These are the activations of a small neural network, seen along a few directions. Each row is one input.
In each table, some parts of the input vary, and every possible input appears once, in random order.
A made-up example of a description, with smaller parts first: values(2) and (point or line(9) or (line(4) and ring(5))).
Shared parts are said once, and a part with two or three values counts as separate values.

Rows:
R1: [ -11  -39    9   25   38   18  -29   25   61 -101  -48]
R2: [ 13   4  32   1 -29   5 -30  -5  15  23  10]
R3: [ -7  17 -19  33  10  46  18  -6  15 -37  49]
R4: [-36  11 -36  11  -6 -17  38   2 -41  -1  23]
R5: [-19  13 -54  -1  19 -30  54   0 -58  14   9]
R6: [ 26   3   0 -11  19 -33  10 -10 -31  47  -2]
R7: [-39 -51   5  13  30 -42 -21  25  19 -44 -79]
R8: [-43  11 -25  26 -22   5  26   4 -26 -23  36]
R9: [  9   1  17   1  -6 -21  -4  -8 -15  32  11]
R10: [ 28   9  22  19   9  40 -11  -3  26 -23  41]
R11: [ -7  12 -41   3  18 -30  42  -9 -40  34   3]
R12: [-24   9 -24  15  -6 -17  27  -7 -23  19  17]
R13: [-43 -47  17  26  11 -19 -33  26  36 -69 -64]
R14: [ 17  11  30 -38 -50  29 -25  -6  19  21  -4]
R15: [ 37   6   5 -27  14 -28  -6 -11 -17  61 -14]
R16: [ 39  12  28   4   3  46 -27  -3  39 -10  28]
R17: [  3   1  26  15 -23   0 -15  -5   2  10  22]
R18: [ 23   9  18 -53 -33   6 -14  -8   2  43 -14]
R19: [ 19   5  22 -14 -12 -15 -19  -8  -2  45  -1]
R20: [ 42  10  -1 -68  -8  -6   1 -11 -14  61 -28]
R21: [-19  18 -31  29  10  46  29   2  -3 -59  56]
R22: [ 42  19  26 -36 -19  70 -21  -4  44 -13  15]
R23: [-20 -51 -14  -1  58 -56  -5  24   2 -27 -95]
R24: [-31   9 -13  30 -22   5  14  -5  -9  -3  29]
Question: The inputs of R19 and R2 match in every part but one. If R7 is changed in the same way as R19 into R2, which row does it become?
Answer: R13
Question: What is each input in this table made of?
Answer: line(4) and (point or line(5))
Question: Start at R18 and move only the line(5) part, one step at a time. The first step leads to R19. Which rows follow, in order?
Answer: R9, R12, R4

Rows:
R25: [ 38   8  13 -48 -12   1 -10  -9  -4  50 -16]
R26: [-14   1   1  20  -4  -4   2   0  -9  -5  19]
R27: [ 20 -11  22 -16   5  26 -27   6  40 -31 -22]
R28: [  3  25 -33 -21  -3  -4  36 -10 -36  35  22]
R29: [  3  15 -24  12  13  -8  29  -9 -27  16  29]
R30: [ -3  18 -12 -20 -24 -10  17  -7 -31  37  14]
R31: [  4  11   4 -27 -31  -6   1 -10 -15  44  -2]
R32: [-22  -5  -1  16  -8  19   0   9  12 -45   7]
R33: [  4   2  14   4 -14 -11  -7  -7  -3  25   5]
R34: [ -45  -55  -25    5   51  -89    6   25  -21  -16 -104]
R35: [ -4   8  -3  13  -8 -15   9  -6 -21  18  22]
R36: [-13 -10  13   6 -14  21 -15   7  30 -36  -8]
R37: [ 24  -6  21 -12   9  16 -29   4  32 -11 -17]
R38: [ 39   1  22 -18   5  -4 -17  -6   7  32 -10]
R39: [-16   2 -21  18  13  27  20   5   6 -48  13]
R40: [ -5  -5  16   9  -9   0 -13  -1   9   3   4]
R41: [-11   6 -23  22  17  14  17   2  -1 -27  19]
R42: [-17  -1  -2  22  -5   7  -3   6   4 -24  13]
R43: [ -7   7 -20  20  18   3  23  -3 -14  -7  26]
R44: [ -8  -5  12  11 -10  10 -18   4  22 -16  -3]
R45: [ 29  -5  25 -13  10   6 -23  -1  20   8 -11]
Question: What is each input in this table made of?
Answer: point or (line(4) and line(5))
Question: Change only the line(5) part in R39. List by row number the other rows that result.
Answer: R28, R29, R41, R43
Question: Start at R39 and move only the line(4) part, one step at a time. The first step leads to R32. Which rows follow, in order?
Answer: R36, R27
